A small network was trained on invented records. Each row is its activation on one of them, seen along a few directions.
After each row come some of the record's fields: Sones, Rike, Mavot, Nes.
The largest differences between rows may come from other fields.
In the rows, zero is written as 500.
Strong random noise was added to every row along 10 fixed directions; ignore it. To show where, here is one row again and again, with new noise each time:
[515 459 396 278 611 378 666 402 612 563 441 413 329 762 326 566 482 411
 408 621 345 872 472 318 675 328 327 529 619 372]
[331 667 391 305 536 582 657 676 579 507 588 539 764 328 602 515 510 426
 366 581 309 331 341 461 508 631 343 471 371 401]
[405 553 628 459 531 384 607 554 441 338 378 484 636 368 419 482 533 449
 500 649 505 630 527 391 370 523 369 480 602 585]
[526 562 575 291 319 673 526 578 627 517 677 679 605 546 263 607 438 405
 667 564 694 435 645 340 521 573 587 361 626 220]
[486 715 413 394 448 642 374 455 512 697 530 545 405 393 553 834 699 731
 585 445 613 552 621 631 446 483 967 524 459 535]
[356 671 191 198 495 415 541 527 849 688 704 302 562 503 712 602 742 530
 282 612 535 535 470 192 647 622 595 339 184 290]
[532 450 673 518 418 304 619 409 404 442 360 536 429 544 220 501 476 371
 564 556 605 807 633 214 454 359 425 459 880 400]
[466 526 498 390 443 482 610 528 543 530 549 550 571 482 386 544 456 395
 522 519 527 563 523 352 538 492 451 427 595 329]
[421 554 404 671 310 547 543 498 538 679 574 534 557 318 741 539 561 625
 451 391 566 425 427 380 464 575 488 447 352 431]
[515 386 273 685 499 335 529 342 476 722 517 264 505 240 736 568 433 629
 586 161 629 749 464 620 592 306 467 437 285 563]
[468 568 562 385 483 559 559 444 603 392 353 421 531 348 532 465 759 637
 531 690 464 653 472 268 316 448 279 538 537 525]
[529 504 504 314 419 727 505 454 632 507 529 523 612 194 457 542 654 561
 786 419 590 497 522 429 388 413 483 450 530 282]

[612 370 819 349 408 935 466 537 609 250 547 764 586 570 174 421 554 519
 873 808 685 417 626 428 294 640 418 526 572 393]  <Sones:w3 Rike:m2 Mavot:g4 Nes:l2>
[485 594 637 811 261 474 460 408 362 608 392 725 247 576 534 578 678 606
 369 494 537 503 567 263 342 522 707 579 741 466]  <Sones:w3 Rike:m2 Mavot:g4 Nes:l1>
[378 592 572 404 633 590 457 600 440 439 392 666 419 467 440 645 626 487
 518 565 350 415 495 670 385 591 813 602 563 551]  <Sones:w3 Rike:m3 Mavot:g4 Nes:l1>
[571 351 509 505 561 624 499 369 531 576 402 518 281 651 407 533 579 614
 628 627 502 710 492 525 498 465 585 632 491 543]  <Sones:w3 Rike:m2 Mavot:g4 Nes:l2>
[610 407 488 473 380 726 381 553 761 500 696 506 451 817 517 523 314 628
 626 594 684 415 555 571 632 626 416 424 244 536]  <Sones:w4 Rike:m1 Mavot:g4 Nes:l1>
[532 599 582 324 546 385 471 482 468 400 434 433 546 470 291 588 545 445
 578 594 651 670 683 468 452 439 644 454 692 547]  <Sones:w3 Rike:m2 Mavot:g3 Nes:l1>
[505 343 668 833 290 478 566 549 424 487 487 683 442 673 433 381 252 416
 507 502 556 440 497 383 520 609 340 476 616 488]  <Sones:w5 Rike:m2 Mavot:g4 Nes:l1>
[518 326 428 656 389 500 480 450 569 633 632 544 482 435 567 481 399 453
 636 269 667 458 502 512 571 526 582 404 388 322]  <Sones:w3 Rike:m3 Mavot:g4 Nes:l1>
[500 612 632 286 458 967 513 647 668 267 570 704 661 558 445 489 527 600
 584 743 340 273 408 563 343 615 143 559 444 463]  <Sones:w3 Rike:m2 Mavot:g3 Nes:l2>
[498 847 725 400 371 745 516 663 239 423 412 731 741 270 336 600 559 570
 563 699 482 268 578 520 280 582 629 587 815 639]  <Sones:w4 Rike:m2 Mavot:g3 Nes:l1>
[503 479 299 159 703 647 447 430 731 513 518 284 516 343 592 500 824 632
 610 590 423 551 430 526 524 482 579 540 210 457]  <Sones:w2 Rike:m2 Mavot:g3 Nes:l1>
[472 201 537 575 514 870 431 462 617 612 585 917 168 746 366 607 620 501
 707 493 498 366 470 665 503 757 980 619 345 218]  <Sones:w3 Rike:m2 Mavot:g3 Nes:l1>
[383 470 347 248 612 378 542 619 583 552 688 409 812 146 435 561 444 241
 704 297 662 444 547 571 619 576 763 266 350 251]  <Sones:w4 Rike:m2 Mavot:g4 Nes:l1>
[619 564 573 531 369 586 471 437 482 494 479 563 390 642 446 492 503 588
 469 570 505 514 540 381 459 384 347 556 675 505]  <Sones:w3 Rike:m3 Mavot:g4 Nes:l1>
[437 120 397 848 436 559 491 434 738 716 533 594  93 884 675 528 386 615
 556 465 502 635 370 521 675 682 558 532 112 468]  <Sones:w4 Rike:m4 Mavot:g4 Nes:l1>
[573 714 523 145 665 681 423 456 570 419 363 501 266 816 322 748 654 678
 479 778 289 721 539 628 477 370 563 680 649 663]  <Sones:w3 Rike:m1 Mavot:g3 Nes:l2>
[561 656 488 243 471 810 550 605 535 469 578 545 782 267 459 496 436 503
 621 514 424 286 435 578 456 441 267 521 546 427]  <Sones:w3 Rike:m2 Mavot:g4 Nes:l1>
[435 468 428 232 730 358 695 513 406 469 457 538 596 330 270 487 466 144
 493 340 228 566 411 525 592 335 467 517 744 192]  <Sones:w4 Rike:m2 Mavot:g3 Nes:l1>
[550 755 430 366 331 334 578 505 532 558 592 345 652 497 527 416 476 420
 258 522 485 504 531  89 582 343 196 365 714 369]  <Sones:w5 Rike:m4 Mavot:g4 Nes:l2>
[365 347 518 397 629 526 498 560 725 398 472 492 451 557 482 537 517 461
 668 608 492 597 481 580 487 644 589 459 315 493]  <Sones:w3 Rike:m3 Mavot:g4 Nes:l2>
[428 807 596 281 652 393 567 698 344 228 427 431 852 356 444 446 464 406
 294 757 364 404 510 570 381 545 285 529 599 764]  <Sones:w4 Rike:m2 Mavot:g4 Nes:l1>
[639 584 435 449 555 703 528 484 333 611 516 579 514 567 414 574 348 579
 500 509 385 488 459 765 579 410 475 660 541 639]  <Sones:w5 Rike:m2 Mavot:g3 Nes:l1>
[374 497 355 738 499 141 590 554 362 691 653 495 493 714 598 510 389 369
 120 567 612 514 510 390 703 744 713 427 298 556]  <Sones:w3 Rike:m2 Mavot:g4 Nes:l1>
[485 404 292 124 760 414 571 485 645 602 569 378 433 644 327 560 494 265
 529 497 370 641 455 519 778 449 679 471 470 253]  <Sones:w4 Rike:m1 Mavot:g4 Nes:l2>
[422 566 588 555 321 576 545 468 590 554 412 620 345 550 520 570 674 594
 480 596 436 562 494 215 393 515 504 516 650 382]  <Sones:w3 Rike:m2 Mavot:g4 Nes:l2>
[441 348 535 737 534 237 418 477 396 528 528 514 384 582 465 623 359 426
 571 307 702 658 648 696 553 548 837 400 435 564]  <Sones:w4 Rike:m2 Mavot:g4 Nes:l2>
[543 544 390 533 500 567 516 388 397 726 498 560 348 532 534 597 603 606
 414 444 417 553 473 531 558 430 681 616 504 476]  <Sones:w5 Rike:m2 Mavot:g3 Nes:l1>
[320 412 542 411 680 470 661 520 511 454 268 610 364 435 432 451 688 324
 463 573 113 519 302 378 442 515 505 640 654 320]  <Sones:w3 Rike:m2 Mavot:g4 Nes:l1>
[481 455 484 615 403 389 602 408 593 588 425 539 249 804 529 422 586 500
 245 645 384 624 409 125 545 522 333 547 585 395]  <Sones:w3 Rike:m2 Mavot:g3 Nes:l1>
[538 307 629 735 366 586 474 426 500 522 498 691 300 675 403 536 452 552
 640 446 637 607 563 484 463 548 548 500 522 423]  <Sones:w2 Rike:m2 Mavot:g3 Nes:l2>
[677 332 443 454 432 669 522 393 605 561 690 377 607 528 471 451 356 597
 721 503 729 635 570 508 601 377 234 430 303 466]  <Sones:w3 Rike:m2 Mavot:g4 Nes:l2>
[537 548 559 667 434 430 517 513 298 454 507 551 605 408 497 491 364 484
 463 350 536 465 534 587 460 424 391 480 607 573]  <Sones:w4 Rike:m2 Mavot:g3 Nes:l1>
[532 470 467 716 240 777 472 440 576 696 536 689 373 456 675 476 621 680
 523 400 491 306 380 370 432 576 501 565 449 328]  <Sones:w4 Rike:m2 Mavot:g3 Nes:l1>
[357 398 516 308 640 561 533 630 593 364 592 681 620 364 380 472 553 217
 606 383 389 280 452 585 477 641 664 423 477 159]  <Sones:w4 Rike:m2 Mavot:g3 Nes:l1>

Here are new rows. What are their fields?
[547 565 636 501 675 443 576 501 124 360 299 517 654 298 313 476 419 431
 535 549 390 570 510 740 390 379 462 662 756 755]  <Sones:w3 Rike:m2 Mavot:g3 Nes:l1>
[498 538 531 484 310 788 513 582 598 580 678 864 402 751 409 592 425 453
 471 481 401 226 462 456 557 621 551 501 578 195]  <Sones:w3 Rike:m2 Mavot:g3 Nes:l1>
[611 670 650 742 308 339 514 551 268 495 424 479 496 744 484 436 250 552
 241 666 583 491 584 355 528 486 283 533 744 818]  <Sones:w4 Rike:m1 Mavot:g4 Nes:l1>
[455 197 524 741 452 394 567 574 467 439 588 595 632 360 500 306 198 230
 639 141 530 303 412 596 570 544 358 348 478 284]  <Sones:w4 Rike:m2 Mavot:g3 Nes:l1>
[651 849 527 198 465 669 358 411 457 458 460 463 537 320 421 661 773 685
 550 499 521 501 650 497 321 239 597 556 776 518]  <Sones:w3 Rike:m2 Mavot:g3 Nes:l1>
[517 456 312 172 665 523 583 512 768 466 663 386 515 770 443 467 425 380
 390 599 329 588 409 472 705 434 186 451 338 317]  <Sones:w3 Rike:m2 Mavot:g4 Nes:l2>
[228 582 391 342 601 399 523 616 684 433 527 454 661 185 696 468 824 384
 410 494 394 326 385 350 390 698 652 390 305 299]  <Sones:w3 Rike:m2 Mavot:g4 Nes:l1>
[456 441 554 782 433 944 447 460 468 639 355 853 190 526 665 650 649 833
 607 488 269 410 307 754 315 619 653 796 364 603]  <Sones:w4 Rike:m2 Mavot:g4 Nes:l1>
[496 456 333 633 409 420 773 492 389 702 633 442 734 366 619 314 327 358
 308 416 429 460 312 259 665 453  83 462 457 325]  <Sones:w3 Rike:m2 Mavot:g4 Nes:l2>
[327 533 559 615 429 488 588 568 510 637 418 830 166 893 408 670 520 419
 294 654 299 505 447 367 550 712 794 593 657 375]  <Sones:w3 Rike:m2 Mavot:g4 Nes:l1>
[463 475 277 617 400 272 821 465 399 811 593 521 578 492 526 413 196 194
 239 243 277 544 281 275 775 351 178 455 692 148]  <Sones:w3 Rike:m2 Mavot:g3 Nes:l2>
[500 521 632 578 513 338 484 422 406 470 331 610 190 826 314 584 585 485
 356 657 470 741 614 375 456 495 688 587 749 576]  <Sones:w5 Rike:m2 Mavot:g3 Nes:l1>
[494 630 420 494 429 682 434 517 549 510 597 504 676 205 751 462 641 637
 480 360 473 209 415 565 373 506 424 492 348 462]  <Sones:w3 Rike:m2 Mavot:g3 Nes:l1>
[448 595 501 491 531 511 570 510 404 535 364 556 440 460 488 609 487 532
 450 483 296 560 432 588 470 410 491 609 650 563]  <Sones:w3 Rike:m2 Mavot:g3 Nes:l1>
[451 207 497 375 822 485 581 506 501 373 430 489 478 470 357 402 495 290
 656 501 340 576 385 656 552 510 508 565 406 421]  <Sones:w3 Rike:m1 Mavot:g4 Nes:l1>
[560 516 627 219 621 633 447 646 363 350 590 665 727 331 107 634 235 251
 877 322 563 371 662 923 510 419 730 432 724 410]  <Sones:w5 Rike:m2 Mavot:g4 Nes:l1>
[516 512 700 426 567 542 506 685 401 246 556 670 643 700 194 598 133 367
 632 620 561 507 629 802 501 572 432 461 586 677]  <Sones:w3 Rike:m2 Mavot:g4 Nes:l1>
